A small network was trained on made-up records. Each row is its average activation on records with the value named, seen along a few directions.
Values that are neighbours, or in one group, have similar rows; names and order tell nothing.
(in the rows, 500 means zero)
Strong random noise was added to every row along 2 fixed directions; ignore it. To show where, here is one row again and again, with new noise each time:
287	419	667	71	301	680	738	342	414	60	570	531	726	427	681	273	271	184
417	438	607	228	360	374	683	302	499	241	817	618	537	377	743	159	490	430
496	591	440	436	461	857	540	444	487	286	140	429	676	437	417	711	340	331
378	489	572	227	369	733	655	380	448	161	412	495	695	428	579	442	311	257


Values of Dezum:
y6: 353	442	668	244	288	515	500	466	359	262	663	566	612	606	574	396	349	338
y8: 511	521	550	605	620	630	459	679	348	723	381	377	603	568	314	598	385	454
y9: 444	481	374	406	447	456	573	458	598	286	499	577	425	433	484	463	496	385
y2: 361	502	354	413	247	868	540	556	553	208	206	489	713	473	387	749	414	289
y7: 688	683	186	839	610	679	363	485	635	668	31	525	459	504	348	852	636	606
y1: 432	403	690	464	665	375	447	457	478	556	577	388	428	531	475	468	483	540
y5: 396	473	632	524	574	477	474	728	413	740	420	355	503	639	451	525	299	391
y3: 379	298	708	497	570	568	548	681	361	734	658	371	561	709	527	433	445	534
y4: 743	519	475	679	641	34	356	535	571	783	826	625	190	505	613	319	837	855
The values of Dezum form a line.
- Name the neighbours of y9, in listed order. => y2, y7
- Name the neighbours of y4, in listed order. => y6, y1

Values of Vove:
v4: 373	390	621	447	576	680	509	630	432	570	383	318	635	542	386	554	348	326
v2: 642	651	376	586	542	587	390	446	574	405	194	530	442	535	452	705	527	522
v9: 555	552	635	524	562	560	457	583	403	604	397	429	572	620	499	531	417	474
v3: 673	563	307	650	483	70	502	302	664	543	869	744	195	372	636	332	841	849
v8: 442	386	620	545	575	297	509	593	474	800	743	450	444	513	573	327	553	591
v5: 699	682	241	833	593	360	311	449	637	597	387	536	313	394	338	728	626	756
v1: 322	354	799	61	384	646	697	418	354	73	657	492	704	568	660	236	302	229
v7: 312	399	564	392	407	769	552	691	389	585	339	396	692	584	460	590	323	269
v6: 492	549	309	494	392	627	550	415	569	324	402	569	534	384	435	600	528	457
The values of Vove form a line.
- Name the neighbours of v2, in listed order. => v5, v1
- Name the neighbours of v8, in listed order. => v4, v7
